A small network was shown many inputs. Here are its activations along a few directions, one row for each input.
Each table varies a few parts of the input and shows all the possible inputs, shuffled.
Descriptions start from the smaller parts, as in this example, which fits no table here: one of 3 separate values, together with either a single point or one of 9 places around a ring or (one of 4 places along a line, together with one of 8 places around a ring).
Shared parts are said once, and a part with two or three values counts as separate values.
(in the rows, 128 means zero)

Other details of the inputs vary at random and push rows far along two fixed directions, the same in every table; ignore that.

A family of inputs:
row 1: [ 93 184 143 109 131 117  84 128 103 131 143]
row 2: [118  94 168 119 115 189 118 121 147 151 106]
row 3: [167 103  88 149 133  87 177 140 136 132 132]
row 4: [123 107 152 123 120 173 114 118 142 139 111]
row 5: [125 164  97 130 138  62 126 133 112 129 152]
row 6: [101 160 148 112 125 139  89 121 117 133 132]
row 7: [118 126 135 124 124 129 114 121 136 142 128]
row 8: [130 159 109 128 134  95 127 134 110 123 141]
row 9: [144 152  97 134 135  92 141 140 109 116 139]
row 10: [162  80  98 160 143 100 202 134 148  72 134]
row 11: [ 92 182 140 110 132 114  80 123 107 131 142]
row 12: [126 111 151 123 117 180 116 124 136 133 110]
row 13: [119 119 147 121 122 152 117 123 135 143 120]
row 14: [139 137 112 131 128 121 131 131 121 120 128]
row 15: [121  97 167 121 117 193 118 122 145 147 105]
row 16: [139 107 125 133 126 125 145 132 138 143 125]
row 17: [110 150 117 133 149  71 135 127 112  70 158]
row 18: [179  36 123 150 115 177 184 126 170 142  94]
row 19: [100 124 174 111 118 186  91 117 136 146 113]
row 20: [100 182 130 114 131 107  87 123 106 125 144]
row 21: [173 105  80 151 134  85 181 139 132 125 131]
row 22: [139 137 116 130 129 122 137 138 117 123 129]
Each input here is: either one of 2 separate values or (one of 4 places along a line, together with one of 5 places along a line).
Q: Change only the place on the line of 5 in row 20. List by row number the other rows that result.
A: row 4, row 7, row 14, row 18

A family of inputs:
row 23: [ 82 111 179 111 125 165  84 100 141 118 123]
row 24: [147 134  93 130 133  82 128 126 122 161 132]
row 25: [111 182 127 121 126 135  99 132 113 114 134]
row 26: [ 79 128 171 110 129 145  80 102 132 116 132]
row 27: [158 139  87 136 139  68 160 148 112 163 140]
row 28: [210  61  75 160 127 133 201 136 137 107 104]
row 29: [159  96 133 134 123 173 158 142 125 124 107]
row 30: [ 78 126 180 117 122 172  95 111 155 120 127]
row 31: [ 87 117 183 112 129 160 107 120 133 124 129]
row 32: [150 101 130 131 122 136 146 137 135 177 116]
row 33: [149 151 105 132 136 109 147 148  97 111 133]
row 34: [ 95 140 162 104 116 153  63 107 129 178 118]
row 35: [166  87 118 137 121 166 146 124 133 119 103]
row 36: [108 139 174 107 119 194  94 129 114 135 113]
row 37: [137  72 147 138 131 147 168 131 146 114 120]
row 38: [110 189 119 111 133 105  80 122  89 112 141]
row 39: [135  74 150 135 131 148 163 130 147 120 122]
row 40: [105 117 180 104 110 185  94 123 135 190 109]
row 41: [ 81 160 159 111 139 107 101 126 112 115 151]
row 42: [162 103 110 136 125 147 143 126 124 114 111]
row 43: [158 105 122 141 117 175 153 134 147 123 107]
row 44: [140  64 135 139 129 141 152 113 154 112 118]
row 45: [100 220  94 108 137  29  73 123  84 155 164]
row 46: [106 127 163 107 113 158  96 130 128 184 118]
row 47: [160  96 133 133 123 173 158 141 125 125 107]
row 48: [147 160  94 139 130 111 142 141 118 109 134]
row 49: [164  94 130 135 123 171 162 142 126 126 107]
row 50: [ 75 143 172 116 126 151  91 113 147 120 136]
row 51: [126  98 135 141 128 138 152 124 161 112 128]
row 52: [165 138  81 138 135  93 145 133 106 107 132]
row 53: [128  90 146 133 134 135 157 131 139 115 127]
row 54: [205  77  76 166 124 140 211 147 151 112 108]
row 55: [138 115  99 141 143  70 151 122 128  99 146]
row 56: [ 85 222  96 127 152  19 107 132 101  91 183]
row 57: [149  91 115 129 115 130 130 122 142 171 112]
row 58: [105 139 155 118 112 162  91 120 149 180 118]
row 59: [156 112 129 131 125 159 151 142 119 126 114]
row 60: [ 83 218 102 126 151  29 104 131 104  90 179]
row 61: [ 83 194 135 107 118 107  67 126 121 171 143]
row 62: [ 83 134 175 112 133 141 104 123 124 118 137]
row 63: [ 82 111 179 111 125 165  85 101 140 116 122]
row 64: [156 146  85 136 136  94 138 132 102 102 132]
row 65: [139 120  93 143 145  61 154 124 123  93 147]
row 66: [ 95 141 165 111 113 176  82 117 150 183 115]
row 67: [162 158  76 146 133  92 158 146 117 107 139]
row 68: [159 158  77 147 134  93 159 146 116 102 137]
row 69: [156 148  76 142 127  68 156 140 132 159 140]
row 70: [131  97 127 145 130 131 160 126 159 106 128]
Q: The inputs of row 63 and row 70 match in every part but one. If row 65 is changed in the same way as row 63 into row 70, which row does it become?
A: row 60
Q: The inputs of row 35 and row 54 match in every part but one. If row 38 is changed in the same way as row 35 into row 54, which row does it become?
A: row 43
Q: Describe the family of inputs behind these rows.
A: one of 3 separate values, together with either one of 4 places along a line or (one of 2 separate values, together with one of 6 places along a line)
Q: Change only the place on the line of 4 in row 57. List by row number the other rows that result.
A: row 24, row 34, row 45

A family of inputs:
row 71: [142  38 164 138 144 169 154 120 147 121 105]
row 72: [172 136  71 139 142  49 162 144  99 151 141]
row 73: [ 94 193 158 106 128 146  86 138 108 155 134]
row 74: [173 163  71 149 143  71 178 161 106 137 145]
row 75: [170 130  64 138 136  56 153 135  95 101 138]
row 76: [169 156  65 148 136  77 171 153 104  86 141]
row 77: [154  83 142 135 110 206 151 134 147 111  95]
row 78: [ 49 146 173  88  96 110  77 144 108 144 149]
row 79: [ 69 149 174  99 147 120  84 106 100 116 140]
row 80: [161  80 135 139 111 204 157 134 147 112  96]
row 81: [159 143  55 152 133  57 155 128 132  94 143]
row 82: [ 76 176 179 105 147 142  97 128 113 101 154]
row 83: [138  74 177 142 128 192 172 129 153 107 112]
row 84: [ 95 193 157 107 128 147  85 138 107 157 135]
row 85: [ 94 166 157  96 128 124  70 121 100 170 131]
row 86: [146  69 131 141 107 190 135 108 174 122  97]
row 87: [117  65 161 129  87 180 175 167 161 134 115]
row 88: [145 133  85 150 158  45 173 126 141  90 165]
row 89: [163  60 142 128 117 174 149 126 143 176  95]
row 90: [128  54 152 144 134 173 165 104 180 115 107]
row 91: [136  56 161 150 125 170 162 105 182 116 113]
row 92: [140 129  84 161 166  43 167 130 138  89 156]
row 93: [ 94 193 158 106 128 147  86 138 107 156 135]
row 94: [152  65 125 145 108 188 140 109 174 123  98]
row 95: [ 93 193 159 105 128 145  87 138 109 155 134]
row 96: [154  73 133 144 115 178 148 118 177 171 100]
row 97: [162 149  64 150 140  49 165 137 136 143 145]
row 98: [ 96 167 154  99 128 127  68 120  98 172 132]
row 99: [ 84 174 137 115 118 138  59 104 128 118 136]
row 100: [170 157  64 150 136  78 170 152 102  87 143]
row 101: [ 92 160 149  96 121 132  61 113  96 120 128]
row 102: [ 78 149 177  96 146 121  80 110 105 117 152]
row 103: [162  53 133 132 111 185 139 117 137 129  94]
row 104: [ 93 187 148 110 121 156  75 128 101 109 134]
row 105: [165 134  67 137 135  60 145 133  93 104 140]
row 106: [ 94 167 156  97 128 125  70 121  99 170 131]
row 107: [161  52 135 128 111 182 141 118 140 126  92]
row 108: [153  73 135 141 115 177 150 119 179 169  99]
row 109: [162  52 134 130 111 184 140 117 138 127  93]
row 110: [139 150  96 146 162  67 188 146 107  81 153]
row 111: [149 143  94 156 169  62 184 156 111  80 154]
row 112: [ 85 180 147 111 125 128  70 113 135 165 136]
row 113: [155  74 132 144 115 179 148 118 177 172 100]
row 114: [ 95 193 156 108 128 148  85 138 106 157 136]
row 115: [ 82 173 140 111 118 134  62 105 132 114 133]
row 116: [173 137  70 140 142  50 160 143  97 152 142]
row 117: [168 156  66 146 136  75 172 153 105  84 140]
row 118: [163 150  62 152 140  51 163 136 135 145 146]
row 119: [145  43 170 136 128 167 162 113 146 122 109]
row 120: [ 40 159 164 102  94 113  78 136 144 138 153]
row 121: [ 77 178 143 111 118 139  53 103 129 117 135]
Q: Describe the family of inputs behind these rows.
A: one of 3 separate values, together with either a single point or one of 4 places along a line or (one of 2 separate values, together with one of 6 places along a line)
Q: The inputs of row 104 and row 103 match in every part but the choice among 3 separate values. If row 80 is changed in the same way as row 104 into row 103, which row does it become?
A: row 109
Q: The inputs of row 92 and row 111 match in every part but the choice among 3 separate values. If row 81 is changed in the same way as row 92 into row 111, which row does it become?
A: row 77
Q: Change only the choice among 3 separate values in row 115. List by row number the other rows that result.
A: row 101, row 117
Q: Change only the place on the line of 6 in row 112. List by row number the other rows that result.
A: row 96, row 97, row 108, row 113, row 118
Q: Start at row 95 and move only the place on the line of 6, one step at a time. The first step leads to row 73. Which rows follow, in order?
A: row 93, row 84, row 114, row 74
